A small network was shown many inputs. Here are its activations along a few directions, one row for each input.
In each table, some parts of the input vary, and every possible input appears once, in random order.
Descriptions start from the smaller parts, as in this example, which fits no table here: one of 3 separate values, together with either a single point or one of 9 places along a line or (one of 6 places along a line, together with one of 8 places around a ring).
Shared parts are said once, and a part with two or three values counts as separate values.

Other details of the inputs vary at random and push rows far along two fixed directions, the same in every table; ignore that.

A family of inputs:
R1: [-266, 246, -44, -407, 194, -247, -20, 167, -19, 92, 293, -443, -146]
R2: [-277, 266, -63, -419, 189, -276, -14, 184, -47, 73, 297, -418, -169]
R3: [-205, 230, -37, -367, 224, -275, -52, 199, -91, 43, 267, -574, -248]
R4: [-339, 194, 144, -549, 34, -237, 506, 113, -92, 170, 249, -313, 109]
R5: [-255, 305, -107, -472, 126, -175, 36, 173, -196, 229, 304, -381, -36]
R6: [337, -591, -599, -195, 95, 876, 362, 292, 276, 64, 455, 433, -416]
R7: [26, 243, 415, 448, -216, -362, -452, -366, -174, -87, -531, 179, 432]
R8: [362, -617, -604, -98, 175, 719, 339, 333, 385, -57, 421, 209, -505]
R9: [-381, 340, -105, -387, 119, -102, -15, 188, -259, 316, 273, -314, 35]
R10: [88, 146, 424, 502, -94, -465, -502, -305, -84, -269, -519, -18, 163]
R11: [59, 235, 363, 518, -182, -425, -402, -397, -102, -151, -576, 70, 327]
R12: [320, -619, -593, -142, 52, 787, 372, 320, 410, 17, 460, 340, -457]
R13: [-62, 307, 396, 496, -191, -268, -474, -319, -278, 2, -576, 248, 434]
R14: [-15, 160, 634, 436, -299, -403, 51, -515, -105, -145, -602, 147, 544]
R15: [573, -595, -169, 809, -265, 781, -115, -115, 195, -189, -379, 935, 83]
R16: [-340, 187, 108, -516, 43, -231, 528, 78, -109, 180, 241, -389, 122]
R17: [687, -705, -98, 826, -123, 543, -183, -206, 355, -474, -355, 650, -158]
R18: [-312, 268, -65, -482, 119, -240, 35, 176, -66, 185, 276, -360, -115]
Description of these inputs: one of 3 separate values, together with either a single point or one of 5 places along a line.
Q: Changing only the choice among 3 separate values turns R16 into R14. The same change can be made to R9. Which row results?
A: R15
Q: A walk changes only the place on the line of 5. It starts at R3 and steps to R8. List the rest of the walk in order.
A: R11, R5, R9
Q: Which other rows does R11 become when the choice among 3 separate values takes its other values? List them by row number.
A: R12, R18
Q: Which other rows does R2 become when the choice among 3 separate values takes its other values? List them by row number.
A: R1, R8

A family of inputs:
R19: [-27, 282, 421, 397, -193, -509, -300, -396, -80, -102, -514, 24, 385]
R20: [269, -251, 11, 460, -197, 324, -24, -143, 46, -63, -297, 498, 179]
R21: [-404, 302, -53, -740, 228, -328, 353, 228, -89, 226, 460, -681, -125]
R22: [131, -220, -311, 14, 136, 296, -93, 218, 132, -34, 222, 4, -348]
R23: [244, -177, -247, 207, 40, 248, -269, 61, 97, -57, 20, 176, -229]
R24: [26, 302, 448, 478, -220, -512, -428, -442, -131, -137, -588, 126, 404]
R25: [-402, 355, 84, -553, 163, -317, 179, 161, -228, 204, 277, -548, 36]
R26: [-383, 374, 166, -312, 62, -336, -4, 60, -204, 160, 96, -355, 124]
R27: [-26, -194, -266, -307, 109, 245, 299, 231, 169, 33, 363, -56, -249]
R28: [-11, -154, -401, -449, 135, 305, 283, 286, 157, 122, 477, -39, -303]
R29: [-59, 327, 341, 430, -32, -474, -599, -235, -187, -114, -403, -149, 143]
R30: [8, -204, -286, -275, 94, 233, 348, 205, 202, 44, 322, -45, -216]
R31: [55, -236, -288, -225, 61, 301, 225, 187, 192, 29, 310, 56, -223]
R32: [62, -166, -279, -187, 33, 358, 177, 171, 76, 107, 234, 163, -119]
R33: [3, 315, 377, 372, -182, -502, -319, -400, -108, -78, -503, 54, 372]
R34: [188, -261, -162, 101, -46, 244, 146, -9, 217, -58, 20, 227, -67]
R35: [110, -257, -150, 3, -4, 230, 174, 65, 189, -76, 99, 141, -121]
R36: [395, -269, -59, 639, -83, 221, -424, -135, 134, -218, -314, 385, -69]
R37: [286, -313, 75, 279, -61, 185, 77, -102, 111, -235, -182, 253, -17]
R38: [-138, 316, 134, 110, 50, -349, -484, -57, -153, 19, -112, -252, -4]
R39: [-122, 289, 177, 44, 109, -388, -329, -49, -194, -29, -90, -388, -19]
R40: [-359, 243, -30, -648, 199, -282, 278, 212, -95, 161, 405, -591, -118]
R41: [-305, 379, 199, -173, 2, -332, -116, -32, -209, 140, -12, -237, 182]
R42: [-290, 280, 88, -430, 122, -394, 209, 56, -97, 120, 184, -515, 22]
R43: [-262, 426, 226, -68, -69, -329, -139, -109, -298, 199, -129, -135, 277]
R44: [365, -358, 134, 586, -175, 221, -106, -215, 172, -306, -386, 513, 62]
R45: [376, -322, 65, 592, -212, 190, -128, -259, 200, -253, -395, 517, 128]
R46: [208, -294, -313, 1, 158, 333, 12, 202, 122, -72, 219, -33, -349]
R47: [189, -309, -104, 36, 9, 233, 238, 13, 158, -114, 49, 108, -107]
R48: [233, -220, -158, 144, -65, 222, 91, -64, 181, -57, -41, 287, -43]
R49: [-235, 411, 223, -37, -74, -326, -152, -116, -287, 180, -159, -107, 294]
R50: [-412, 396, 151, -333, 48, -292, 62, 77, -266, 244, 121, -360, 144]
R51: [337, -242, 24, 504, -184, 285, -128, -207, 75, -131, -344, 553, 153]
R52: [-428, 362, 77, -464, 123, -269, 87, 155, -192, 213, 252, -424, 34]
R53: [-191, 337, 368, 50, -73, -462, -270, -173, -152, -40, -228, -141, 201]
R54: [-56, -135, -306, -321, 67, 389, 299, 265, 21, 206, 367, 37, -139]
R55: [136, -193, -435, -133, 162, 366, -93, 262, 118, 57, 340, 22, -404]
R56: [190, -260, -60, 157, -54, 322, 229, -8, 7, -28, -66, 231, 56]
R57: [-283, 410, 199, -280, 26, -442, -168, -16, -177, 89, 23, -288, 87]
R58: [434, -390, 188, 614, -176, 179, -47, -272, 141, -350, -460, 466, 114]
R59: [-75, 287, 560, 413, -178, -541, -374, -360, -156, -193, -546, 15, 350]
R60: [-247, 351, 275, -56, -15, -501, -60, -144, -106, 30, -128, -294, 182]
R61: [99, -239, -154, 69, -43, 382, 212, 91, 50, 41, 52, 255, -9]
R62: [197, -277, -31, 205, -69, 330, 214, -38, 11, -38, -104, 261, 65]
R63: [27, -142, -257, -325, 87, 268, 168, 220, 114, 54, 329, 46, -250]
R64: [-66, -125, -298, -363, 97, 322, 252, 274, 73, 151, 386, -12, -168]
R65: [126, -260, -112, -18, 29, 309, 252, 70, 59, -29, 86, 112, -57]
R66: [85, -275, -252, -207, 52, 342, 191, 210, 186, -12, 284, 120, -244]
Q: What is each input in this table made of?
A: one of 2 separate values, together with one of 4 places along a line, together with either a single point or one of 5 places along a line
Q: Changing only the place on the line of 4 turns R46 into R22. The same change can be made to R25. Which row results?
A: R26
Q: Changing only the place on the line of 4 turns R52 into R41. The same change can be made to R50. Which row results?
A: R54
Q: Which other rows does R47 become when the choice among 2 separate values takes its other values? List them by row number.
A: R40
